These are the activations of a small neural network, seen along a few directions. Each row is one input.
In each table, some parts of the input vary, and every possible input appears once, in random order.
A made-up example of a description, with smaller parts first: ring(8) and (point or line(11) or (values(3) and line(6))).
Shared parts are said once, and a part with two or three values counts as separate values.
In the rows, zero is written as 128.

Other details of the inputs shift rows strongly along two fixed directions, in all tables alike. That doesn't count.

A family of inputs:
r1: [131 104 134 134  87  87 114 102 137 134 131 108 137 159 122 147]
r2: [114  63 135 115 114 129 169  86 143  90 114 155 153  99 132 118]
r3: [158  92  94  84 205 173 213 132 124  64  83 175 121  88 137 115]
r4: [146 159 143 130 176 131 115 176 114 131 145  98  88 142 105 131]
r5: [119 152 105 137 145 157 104 127 108 153 129 122 140 135 132 111]
r6: [125 178 130 144  91 115 117 167 143 131 113 151 125 129 146 149]
r7: [129 166 144 132  99 139 141 166 120 145 130 142 146 104 143 141]
r8: [164 134  64  80 135 168 181 147 102 117  70 167 170 139 157 128]
r9: [131  88 135 136 150 115  94  99 115 150 168  78 123 147 107 121]
r10: [ 85  50 135 144 125 101 107  65 166  89 140 130  95 104 120 105]
r11: [152 198 111 108 125 150 114 151  69 202 145  91 174 175 135 130]
r12: [104 144 162 159 123  81  89 131 141 134 160 109  71 133 107 139]
r13: [140 167 142 137 111  93 131 170 140 123 119 140 112 152 121 166]
r14: [122 177 121 149 119 119  92 165 126 133 118 131  93 127 140 134]
r15: [ 67  93 150 147  77 149 136  80 162 108 128 153 162  70 126 105]
r16: [150 160 158 116 156 146 150 159 116 141 149 104 116 123 110 139]
r17: [ 92 134 117 155  96 114  78 109 140 155 138 117 121 125 127 125]
r18: [129  98 185 137  92  82 128  96 129 152 164  86 140 126 112 155]
r19: [ 82 117 119 145  90 133 137 102 177  97  94 181 148  99 146 108]
r20: [142 157 120 140  89  91  51 121  99 204 159  55 142 196 117 152]
r21: [138 106  46  91 144 150 191 138 162  73  44 221 145 127 169 106]
r22: [ 82  92 197 157 100 122 157  94 177  84 149 149 118  58 106 127]
r23: [156 130 133 124 119  81 134 145 129 127 113 124 125 171 126 161]
r24: [192 148  65  77 191 123 156 186 100  85  71 164  88 179 141 137]
r25: [166 187  81 104 193 177 147 203 104 110  88 157 100 126 161 111]
r26: [100 128 157 143 136 177 153 120 147 102 137 162 121  57 135  96]
r27: [138  94 146 122 128 130 128  93 108 150 168  84 153 133 112 132]
r28: [178 175 108  99 126 147 109 144  58 201 148  75 182 191 125 137]
r29: [119 102 127 144 131 138  86  95 120 162 161  92 138 139 114 109]
r30: [ 89  45 176 150 168 120 114  72 162  91 164 117  91  86 108 105]
Description of these inputs: ring(5) and ring(6).
Changing only the ring(6) part turns r5 into r29. The same change can be made to r17. Which row results?
Answer: r20
Which other rows does r27 become when the ring(6) part takes its other values? List them by row number.
Answer: r3, r11, r16, r26, r28
Which other rows does r25 become when the ring(5) part takes its other values? List them by row number.
Answer: r6, r7, r14, r26
Start at r2 and move only the ring(6) part, one step at a time. The first step leads to r18. Which rows follow, in order?
Answer: r22, r7, r15, r8

A family of inputs:
r31: [125 128 121 124 134 138 140 131 132 115 116 145 128 118 133 123]
r32: [122 127 126 128 129 134 133 127 133 121 120 139 130 119 131 123]
r33: [129 125 137 133 122 120 110 121 119 147 148 104 130 136 121 131]
r34: [121 123 127 130 129 133 137 130 140 112 121 144 123 114 132 124]
r35: [121 128 131 135 121 125 124 126 136 126 128 132 126 126 128 127]
r36: [124 129 137 133 121 125 127 127 131 128 132 127 128 122 127 130]
r37: [128 141 142 138 111 114 109 132 125 149 143 108 129 140 123 138]
r38: [130 119 128 123 130 128 131 118 125 130 132 122 134 131 125 127]
r39: [131 122 122 121 132 129 129 122 122 129 129 122 127 129 127 127]
r40: [124 136 142 138 110 113 110 127 128 146 141 112 129 138 123 137]
r41: [129 128 136 133 119 120 109 119 119 150 148 100 131 140 121 133]
r42: [128 132 128 130 124 125 129 134 132 126 125 132 125 128 130 131]
r43: [125 127 118 124 134 135 139 130 134 113 112 147 127 120 133 122]
r44: [125 132 129 130 125 130 128 128 128 129 125 131 131 125 129 127]
r45: [126 140 142 139 108 111 107 128 124 151 143 107 130 142 122 139]
r46: [126 116 120 123 137 139 138 120 131 118 124 134 129 123 129 119]
r47: [123 133 136 133 121 128 123 128 129 135 134 123 131 126 126 130]
r48: [127 129 120 124 135 139 142 133 133 114 115 146 127 117 134 123]
r49: [129 120 124 125 131 131 127 121 125 129 133 122 127 128 127 126]
r50: [129 126 135 131 139 126 123 128 128 126 135 121 115 128 121 128]
r51: [121 129 130 134 122 126 124 126 134 127 127 132 128 126 128 127]
r52: [121 131 134 134 122 130 124 126 131 131 131 128 131 123 127 126]
r53: [125 132 135 131 122 127 127 128 127 132 131 126 130 124 127 130]
r54: [131 112 120 120 142 134 138 125 126 116 121 137 128 120 133 121]
r55: [133 130 145 135 116 112 104 118 117 160 154  92 139 151 117 138]
r56: [126 130 134 131 122 123 129 131 132 126 128 130 124 124 128 132]
r57: [126 133 132 130 123 126 126 128 126 133 128 126 131 127 127 130]
r58: [133 127 141 134 123 118 108 123 116 151 148 102 134 141 123 132]
r59: [124 128 136 133 121 124 128 128 133 125 130 130 125 121 127 131]
r60: [126 129 133 131 121 122 128 130 132 126 127 130 125 125 128 132]
r61: [128 126 133 131 142 128 125 128 129 123 133 125 114 127 122 126]
r62: [127 126 119 124 135 137 144 135 137 108 113 150 123 116 135 124]
r63: [129 122 123 124 131 130 127 121 125 130 132 121 128 130 127 126]
r64: [128 117 118 120 138 138 140 121 129 118 122 135 129 124 129 121]
r65: [129 127 117 123 136 136 145 137 136 108 112 150 122 118 136 124]
r66: [126 125 116 124 134 134 142 133 137 108 110 151 123 119 135 123]
r67: [133 119 118 119 139 137 139 125 126 120 123 133 132 130 130 123]
r68: [121 125 122 128 129 132 135 127 137 114 116 145 126 120 132 123]
r69: [126 133 126 130 123 125 126 129 129 128 124 132 128 130 129 129]
r70: [126 129 130 130 122 121 127 129 131 126 125 132 125 127 128 131]
r71: [127 119 124 125 150 136 140 129 134 106 120 141 111 117 127 121]
r72: [127 143 149 142 106 111 103 130 125 157 151 100 129 142 121 141]
r73: [128 116 116 122 142 137 137 124 129 114 121 138 124 119 132 119]
r74: [127 140 141 138 110 113 108 130 126 149 141 110 129 141 123 138]
r75: [126 139 145 140 111 116 110 130 127 148 146 108 129 136 122 137]
r76: [133 120 118 119 139 136 140 124 127 121 122 133 132 130 129 123]
r77: [132 116 119 121 143 136 137 127 125 118 121 136 128 123 133 121]
r78: [131 118 130 126 130 124 127 119 126 133 135 118 135 136 124 129]
r79: [121 123 124 129 127 131 134 127 139 113 118 144 125 119 132 124]
r80: [121 130 136 134 122 131 125 126 133 130 133 128 130 122 127 126]
r81: [121 126 124 128 129 133 134 126 135 117 118 142 128 120 131 123]
r82: [132 123 125 125 132 131 129 123 125 132 132 121 134 135 126 126]
r83: [125 129 131 131 120 121 125 127 131 128 126 130 126 127 128 131]
r84: [121 125 129 130 128 134 135 129 137 116 123 140 126 115 131 124]
r85: [130 126 135 129 140 124 126 128 127 125 133 122 114 127 121 130]
r86: [134 116 120 120 139 133 138 124 127 121 123 133 133 131 129 124]
r87: [121 131 133 133 122 129 124 126 131 132 129 128 131 125 127 126]
r88: [124 141 152 143 106 113 102 126 124 158 155  98 132 139 119 139]
r89: [133 120 128 126 134 129 124 125 121 132 134 121 131 130 128 126]
r90: [129 118 124 124 134 129 130 122 123 125 128 126 126 124 128 124]
r91: [126 126 117 123 133 132 141 130 133 111 110 149 126 120 134 124]
r92: [130 115 132 126 128 123 127 116 126 132 135 119 134 133 123 128]
r93: [123 124 125 129 129 133 138 132 139 112 119 144 123 116 133 125]
r94: [124 140 142 139 111 116 107 126 124 152 143 108 133 140 122 135]
r95: [224 229  52  65 166 140 151 229  51 170  79 124 145 213 152 160]
r96: [125 132 130 130 123 124 125 127 127 131 126 128 130 128 128 130]
r97: [123 124 124 129 129 132 137 131 139 112 118 145 123 118 133 125]
r98: [123 133 135 133 120 127 122 127 128 136 133 123 132 126 126 129]
r99: [127 119 124 128 135 132 127 122 127 125 131 127 126 124 128 122]
r100: [130 120 127 123 130 130 131 119 124 131 131 122 131 130 125 126]
r101: [128 116 119 120 138 139 139 121 129 117 123 135 130 123 129 120]
r102: [126 127 121 125 134 138 143 133 135 111 115 147 125 116 134 123]
What do these inputs look like to the network?
Answer: values(4) and (point or line(6) or ring(11))
Changing only the values(4) part turns r72 into r65. The same change can be made to r46. Which row results?
Answer: r64
Which other rows does r33 become when the line(6) part takes its other values? List them by row number.
Answer: r49, r67, r86, r89, r101
Which other rows does r95 become when the ring(11) part takes its other values? List them by row number.
Answer: r36, r53, r56, r57, r59, r60, r70, r83, r91, r96
Which other rows does r77 become when the values(4) part takes its other values? List them by row number.
Answer: r54, r58, r89

A family of inputs:
r103: [185 194 144 128 113  90  58 161  68 237 186  21 149 242  99 174]
r104: [113 102 219 174  59  49  35  78 110 219 233  13 145 166  86 165]
r105: [157 106  87  86 169 136 177 141 115  84  82 167 124 129 139 124]
r106: [121 154  95 124 114 143 171 177 174  66  62 213 107 108 157 127]
r107: [180 138   6  64 189 174 184 177  95  85  44 192 135 151 170 113]
r108: [128 117 139 132 125 101 101 104 122 147 148  95 127 161 102 139]
r109: [ 69  56 179 156 144 151 148  62 180  74 154 147 112  61 103  94]
r110: [ 93 132 141 147 105 117 180 148 193  46  88 210  98  64 141 140]
r111: [100  83 203 158 104 103 107  70 140 148 187  82 126 100 102 128]
r112: [ 90  95 159 154  98  99  83  64 139 155 171  82 127 131 103 127]
r113: [205 176  65  74 163 153 153 197  52 157 102 119 157 167 155 141]
r114: [155 188  40  94 150 172 190 203 131  77  18 243 149 120 190 118]
r115: [ 66  53 167 159 138 139 133  47 192  83 149 142 105  76 105  93]
r116: [112 168 176 158  63  99 119 154 158 138 146 129 113 110 131 156]
r117: [102 176 148 153  78 127 106 136 129 161 121 139 152 114 139 129]
r118: [169 148 102  94 133 115 125 146  83 162 121  99 137 169 134 145]
r119: [107  74  81 114 175 180 174 101 169  52  88 196 116  85 145  84]
r120: [ 55  29 182 176 123 131 121  32 207  79 163 139 110  65 108  88]
r121: [122 177  86 119 127 156 163 165 142  96  52 209 144 109 160 119]
r122: [ 82  77 218 181  99 108  88  59 162 151 211  70 129 102  96 120]
r123: [183 171 140 121  90  74  61 152  55 242 184  21 157 221 119 177]
r124: [157 179  82  99 145 148 117 153  85 167 121 102 138 180 126 133]
r125: [104 117 109 153 184 142 123 171 160  43  89 201  36  56 152 102]
r126: [178 201 105 108 107  96  67 157  49 238 160  35 153 232 119 170]
r127: [ 87 100 188 165 111 109  84  69 152 149 186  80 122 133  83 126]
r128: [ 69  70 150 147 137 167 143  70 163  84 144 148 122  52 117  86]
r129: [ 62  62 147 152 134 152 131  51 183  83 142 148 112  73 111  89]
r130: [136 177 106 111 128 148 191 185 155  75  64 203 102  95 150 135]
r131: [203 127  33  57 198 152 205 186  96  80  45 190 129 152 172 127]
r132: [135  95 117 127 136 110 125 106 136 124 129 121 124 146 130 127]
r133: [ 77  51 136 136 118 136 137  63 154  88 132 148 124  61 127  98]
r134: [208 181  88  69 179 142 167 196  61 146  97 122 141 184 134 149]
r135: [ 46  97 168 171  78 130 144  94 219  62 108 193  96  53 121 110]
r136: [156 201 108 136 168 115  86 212  99 140 113 124  57 144 136 142]
r137: [ 83 117 106 141 119 170 173 129 177  55  64 242 141  42 174  88]
r138: [130 127 166 138 139 131 121 110 126 151 165  90 128 135 107 129]
r139: [199 187  67  69 167 156 159 192  53 157  97 120 148 168 147 139]
r140: [102 155 143 159  79 118 110 152 163 127 108 162 150 127 139 133]
r141: [140 207 116 130 101 122 115 188 123 158  93 142 151 172 134 150]
r142: [138 126  61  99 165 176 155 140 121  98  91 165 132 125 147 104]
r143: [114 186 170 153  79  88 131 161 155 128 127 134 109 120 112 169]
r144: [ 97  90 191 154 100 112 102  73 132 152 185  82 133  97 106 124]
r145: [211 171  66  65 170 124 161 184  71 147  82 123 133 193 146 152]
r146: [171 144 106 112 137 101 108 146  93 160 131  94 138 197 121 150]
r147: [168 135 139 112 136 116 127 151  86 160 149  95 149 161 122 147]
r148: [ 65  24 183 162 110 136 132  46 175  82 165 140 128  35 123  92]
r149: [186 209 129 118 108 114  67 176  45 246 186  21 163 214 117 167]
r150: [113 136 215 175  71  87  39  89 109 228 240   7 150 160  89 152]
r151: [ 90 105 186 158 111 128  99  76 142 151 187  82 128 107  99 118]
r152: [114  74 118 117 182 176 187 115 160  50 104 186 120  81 131  92]
r153: [215 168  81  72 174 138 167 197  66 150 100 122 146 180 150 147]
r154: [127 100 105 124 129 120 117 105 129 128 129 121 130 142 133 123]
r155: [ 80  63 178 167  74  95  76  58 136 154 189  77 142  98 114 123]
r156: [157 118  72  91 176 139 171 136 125  92  78 163 116 145 140 119]
What do these inputs look like to the network?
Answer: values(2) and (point or line(6) or (line(4) and ring(5)))
Changing only the values(2) part turns r145 into r131. The same change can be made to r144. Which row results?
Answer: r148
Changing only the values(2) part turns r111 into r153. The same change can be made to r139. Which row results?
Answer: r113
Which other rows does r105 become when the values(2) part takes its other values? List them by row number.
Answer: r104
Which other rows does r127 become when the values(2) part takes its other values? List them by row number.
Answer: r103
